Each row below holds a small network's activations on one input, seen along a few directions.
Each table varies a few parts of the input and shows all the possible inputs, shuffled.
A made-up example of a description, with smaller parts first: one of 3 separate values, together with either a single point or one of 9 places around a ring or (one of 4 places along a line, together with one of 8 places around a ring).
Shared parts are said once, and a part with two or three values counts as separate values.

Other details of the inputs vary at random and push rows far along two fixed directions, the same in every table; ignore that.

A family of inputs:
row 1: [ -5   5  50  -8 -63  60 -78  28 -24 -55  31  74  36 -24]
row 2: [  1 -32  19  15 -77  66 -39  33 -23  -4  14  32  31 -26]
row 3: [-26  38  31 -44 -29 -44   5  37  11  13  86  -8 -17 -50]
row 4: [ 30 -29 -27  36  61 -35  83 -48  19   2 -10 -61 -43  60]
row 5: [ 16   4  50  -4 -13 -18  31  27  22  42  88   0  -7 -55]
row 6: [  8 -20 -20   5  -2 -18  40  11  16  10  -3 -44  14 -19]
row 7: [  30   -4  -37   28   72   13   -7  -53   -2  -11 -107    7    8   55]
row 8: [-25  17 -13 -21   6 -61  49  10  14  42  44 -51 -39 -12]
row 9: [-25 -19   6  -7 -80  57 -52  36 -30 -21   7  34  29 -14]
row 10: [-27   1  -7 -11 -27  19 -34  -4 -25 -39 -12  16   3  25]
row 11: [  3  17  -7  -4  19  23 -42 -21  -9 -29 -56  32  27  14]
row 12: [ -6  -4  24 -11 -27 -28  35  41  15  49  77 -26 -11 -55]
row 13: [ 20  24  22   0  62 -60  62 -18  32  29  52 -25 -46  -2]
row 14: [ -4  36  15 -21  43 -71  38  -3  26  11  52 -25 -45  -7]
row 15: [-18  11 -40  -9  10  12 -37 -16 -15 -19 -80   9  17  27]
row 16: [ 25 -11  26  22  -6  41 -31 -11 -10 -30  -2  41  13  13]
row 17: [ 24 -21 -12  21  12  38 -20 -10  -3   2 -60  19  34   6]
row 18: [ -21  -13  -81   13   40    4   -2  -40  -16   10 -123  -25   -3   64]
Description of these inputs: one of 3 separate values, together with one of 6 places around a ring.
- Changing only the place on the ring of 6 turns row 18 into row 15. The same change can be made to row 9. Which row results? => row 10
- Which other rows does row 3 become when the place on the ring of 6 takes its other values? List them by row number. => row 5, row 8, row 12, row 13, row 14

A family of inputs:
row 19: [  3   2 -27   7  40 -29  29 -21   6  -6 -22 -31 -17  30]
row 20: [  8   4  14  -8 -13  -5   1   6   8 -16  15   0   9 -10]
row 21: [ -8  -4   8 -13 -29   4  -2  19   0  -7  20  -1  16 -18]
row 22: [  8 -11   7   6 -11   5   5  15   3  -6  20   3  10 -11]
row 23: [ -8  11   6  -7  -8 -10  -2  11   3  31  12   0  -9 -31]
row 24: [  2  -4 -27   9  43 -25  38 -23   5   0 -20 -36 -16  30]
row 25: [ -7   7 -29   2  68 -47  39 -38  17  31 -16 -27 -50  42]
row 26: [  2  -8 -21   8  30 -22  34 -24   2  -3 -20 -38 -20  29]
row 27: [ -4  -6 -30   9  33 -27  42 -18   4   1 -15 -38 -22  26]
row 28: [  0  13  18  -9  -5  -8  -3  12   4  26  18  -1  -4 -31]
row 29: [-21  16   7 -19  -4 -12  -8   9   1  17  27   9 -14 -16]
row 30: [  -5    5  -23   30   33   55  -59  -51  -33   31 -108   48  -13   46]
row 31: [  7  -3   7  -6 -15  -5   2  12  11  -8  20  -1  12  -8]
row 32: [  3  -1 -25  10  36 -27  29 -21   4  -7 -20 -33 -21  29]
row 33: [ -5   3  -1  -4 -12  -3  -2  19   3 -12  15   2  10 -15]
row 34: [ -5   1   3  -2 -17  -5   1  19   3 -12  21  -2   5 -16]
row 35: [  0   0   6  -7 -14  -7   0   6   2 -12   9  -9   5  -5]
row 36: [  0  -6  10  -7 -17   3   3   8  -1  -8  13  -9   9  -9]
row 37: [ -4  14  14  -3  -4  -7   3   5   1  20  25  -3  -7 -19]
row 38: [  5   5  21  -4  -9  -3  -5  18   9  31  25  11  -2 -33]
row 39: [ -7  -7  10  -6 -32   6  -3  21  -2  -8  24  -1   9 -20]
row 40: [  8   2  13  -3 -12  -7   5   3   8 -16  12  -6   2  -6]
row 41: [-15 -11  -2   7 -44  77 -77   3 -36  -1 -58  59  31   2]
row 42: [  6  -9  11  -8 -19   4   5  14   7  -4  24   1  17 -12]
row 43: [  1   6  19   0 -12   3  -5  13   5  24  33  14  -2 -22]
row 44: [  0  -4   6   0  -9   5   3   9  -3 -10  12  -5   8 -11]
row 45: [  6  -7   8  -1 -19  -1  -3  11   6  -8  14   1   8  -5]
row 46: [  2  -3 -25   1  38 -26  36 -24   5  -1 -21 -37 -11  30]
row 47: [  9   4 -17   2  38 -29  33 -23  13 -10 -15 -26 -15  26]
row 48: [-14  13  16 -14 -23   3 -14  19  -7  16  35  13  -6 -23]
row 49: [  8  -5   9   3 -15  -1   0  19   7 -11  29   5  10 -16]
row 50: [  9  -8   6   2  -7   4   7  14   5  -5  22   3  15 -12]
row 51: [  2   2 -22  -2  29 -33  29 -22   9  -6 -19 -36 -14  28]
row 52: [  7  -7  11   2 -21   1  -2  16   6 -10  24   4   7 -13]
row 53: [  9  -3 -17   3  40 -24  42 -26  11  -5 -15 -31 -13  28]
row 54: [ -6  -2 -27   6  22 -30  31 -16   6  -4 -16 -34 -25  27]
row 55: [  9  -4 -26  11  39 -30  35 -17  14  -2 -10 -26 -17  28]
row 56: [ -8  14  13  -9  -1  -3  -6   6  -6  15  24   6 -10 -10]
row 57: [-11  12  15  -8 -24   4 -11  17  -3  20  31  10  -2 -29]
row 58: [  0 -13 -34  20  29  40 -32 -36 -21   9 -84  25   7  49]
row 59: [  7 -12  13  -4 -23   4   6  13   5  -5  24  -2  12 -11]
row 60: [ -6   3   4 -12 -21  -5  -2  22   4 -12  22   1  15 -19]
row 61: [  0 -17   1  18 -31  76 -71  -2 -30   0 -52  61  29   8]
row 62: [  8  -2  14  -7 -10   1   9   3   6 -11  14  -4  11  -8]
row 63: [  9  -2  11   1  -1   3  10   8   5 -12  17   1  10 -11]
row 64: [-14  -1 -10   5 -30  60 -74   0 -29  -5 -60  54  28   9]
row 65: [  2  -2 -26  24  29  43 -44 -34 -22  -5 -87  36   3  43]
row 66: [  1  -1   5  -2 -12  -5   0   8   0 -13  10  -7   3  -7]
row 67: [ 10  -8 -15  12  35 -21  39 -29   7  -6 -19 -34 -24  31]
row 68: [ -22    6  -33   13   41   49  -68  -51  -39   31 -110   53  -17   56]
row 69: [  3   4 -27   1  39 -33  32 -23   9  -4 -22 -34 -14  30]
row 70: [  1  -4 -21  -1  31 -23  34 -25   5  -1 -22 -38 -12  30]
row 71: [  8  -5  16  -3 -14   3   8   3   4 -12  14  -5   7  -8]
row 72: [  8  -1  18   0 -20   1  -2  12   4 -18  22   3   5 -17]
row 73: [ -5  17  24 -12   5 -10  -7   4   5  10  29  18 -11 -17]
row 74: [  0  14  24  -6  -1  -3  -4   6  -2  10  30  13 -10 -15]
row 75: [-14  -7  -8   5 -31  71 -73   5 -33  -1 -55  60  37   1]
row 76: [  9  -6  20   2 -16   8   2  16   0 -15  26   6  12 -21]
row 77: [  9   1  11   4  -7   0   0  10   5 -18  16   4   4 -12]
row 78: [ -4  -4   0  -3 -12   3   3  18  -1  -7  15   0  13 -14]
row 79: [ -1   6  20  -7 -10   1  -7  15   1  20  40  17  -6 -17]
row 80: [  7  13  37  -8 -18  -4  -7  22   9  19  37  13   4 -51]
row 81: [  7  -2   9  -7 -15  -2  -1  19   9 -10  28   6  19 -17]
row 82: [ -8   0   7 -10 -29  -4  -2  17   3 -10  19  -4   5 -14]
- Changing only one part turns row 43 into row 37. The same change can be made to row 52. Which row results? => row 66
- What do these inputs look like to the network? => one of 4 separate values, together with either one of 4 places along a line or (one of 2 separate values, together with one of 6 places around a ring)
- Which other rows does row 44 become when the choice among 4 separate values takes its other values? List them by row number. => row 22, row 27, row 76
- Which other rows does row 50 become when the choice among 4 separate values takes its other values? List them by row number. => row 24, row 63, row 78
- Which other rows does row 64 become when the choice among 2 separate values takes its other values? List them by row number. => row 21
- Which other rows does row 75 become when the choice among 2 separate values takes its other values? List them by row number. => row 60

A family of inputs:
row 83: [ 24 -10  14   1 -24 -46  66  43  38 -37  86 -50  11 -43]
row 84: [-18  10 -14  -6  21  -8  -5 -23 -13 -15 -30  -3 -16  32]
row 85: [-12   7 -19   1  16  32 -44 -12 -24 -11 -52  38  13  14]
row 86: [ 17 -13   3   8 -16 -51  71  24  32 -32  70 -55  -5 -17]
row 87: [-15   6 -36   3  52 -45  41 -40   1  -8 -23 -39 -42  55]
row 88: [ 13 -10 -31  15  42 -70  78 -31  23 -28 -11 -84 -39  40]
row 89: [ -1  -6  22 -10 -26 -14   6  38  11  31  52   1   4 -46]
row 90: [  8   9  -5  14  42  10   0 -28  -2  34 -36   9 -19  10]
row 91: [  3  -4 -13  19  17  44 -54 -28 -20   8 -55  59  -1  39]
row 92: [ -23    6   42  -22 -100   66  -89   61  -26    0   43   64   43  -60]
row 93: [ 17 -16 -30  -9  51 -61  88 -31  24 -18 -10 -87 -13  40]
row 94: [ -3   0  20 -11 -24 -30  31  34  17  25  72 -16 -12 -36]
row 95: [ 20 -22 -52  11  70 -60 108 -40  28  -9 -22 -84 -25  64]
row 96: [  3  12   4   9   8  39 -57 -27 -21  -2 -54  50  -2  29]
row 97: [ 27  -3  27 -11 -37 -42  54  53  40 -45  95 -42  25 -65]
row 98: [  4  17 -14  12  54 -15  22 -45   7  34 -45 -17 -36  29]
row 99: [-20  -2 -28   7  13 -11   7 -11  -6  20 -18 -11 -16  28]
row 100: [  2   2  29   0   0  -5  11   4  -2  21  37  -6 -21 -17]
row 101: [ 12  12  54  -2 -54  45 -39  48 -12  20  60  60  34 -72]
row 102: [  8 -10  22   4 -37 -34  40  34  21 -40  74 -38   5 -32]
row 103: [ 26 -11  43 -34 -47 -30  60  60  34 -39 114 -39  46 -70]
row 104: [  3  14  -2   6  21  33 -55 -30 -10   1 -63  48  10  22]
row 105: [-11   1 -38   7  47 -16  11 -25  -3  -4 -33  -7 -14  39]
row 106: [-15   4   3   0 -19  51 -61  -6 -23  28 -52  44  -4   0]
row 107: [-14  15  39 -34 -75   7 -33  54  -7  -4  70  15  23 -62]
row 108: [ 10   8 -32   9  79 -37  29 -48  22   9 -36 -22 -23  44]
row 109: [  9 -24 -38   6  55 -62  98 -43  19 -13 -13 -91 -39  70]
row 110: [ 10 -27 -40  14  46 -33  73 -35  10  -9 -22 -58 -17  59]
row 111: [-20   0 -22   9   6  40 -49 -12 -29  -8 -47  46   5  28]
row 112: [-21  12 -15   0  10  42 -60 -22 -29 -12 -74  45  12  24]
row 113: [  3   3 -12   9  34  -5  -8 -35   5   3 -21   7 -25  39]
row 114: [-10   5  -6   0  -4  31 -45 -12 -19  34 -62  31  -3   3]
row 115: [-22  -3 -24   9  -7  44 -56  -2 -23  23 -54  35  15  12]
row 116: [ -2  -3  43   7 -43  69 -69  30 -28  20  23  70  25 -44]
row 117: [ 12 -15  39 -30 -37 -43  63  36  27 -39  98 -57  18 -38]
row 118: [-17   7 -21   1  -4  30 -46  -4 -23  19 -55  29  15   4]
row 119: [ 20  -2  27 -12 -28 -51  56  40  37 -47  81 -55  14 -51]
row 120: [ -1  15   6  17  10  55 -51 -29 -29  27 -64  43 -13  18]
row 121: [-19  15  49 -29 -99  52 -90  67 -17  -2  44  62  60 -80]
row 122: [-15  -6 -13  12  -2  45 -48 -22 -29  35 -66  37 -16  23]
row 123: [  8  -1 -13  19  26  45 -54 -25 -18  10 -63  61   8  33]
row 124: [ -1   7  31 -19 -36 -12   2  42  16  24  61   8  14 -65]
- Changing only one part turns row 111 into row 112. The same change can be made to row 86. Which row results? => row 119
- Changing only one part turns row 83 into row 88. The same change can be made to row 101. Which row results? => row 120
- What do these inputs look like to the network? => one of 6 places around a ring, together with either one of 2 separate values or one of 5 places around a ring
- Which other rows does row 88 become when the choice among 2 separate values takes its other values? List them by row number. => row 117
- Which other rows does row 107 become when the place on the ring of 6 takes its other values? List them by row number. => row 92, row 99, row 115, row 118, row 121
- Which other rows agree with row 90 in the place on the ring of 6? List them by row number. => row 85, row 97, row 103, row 108, row 118, row 124
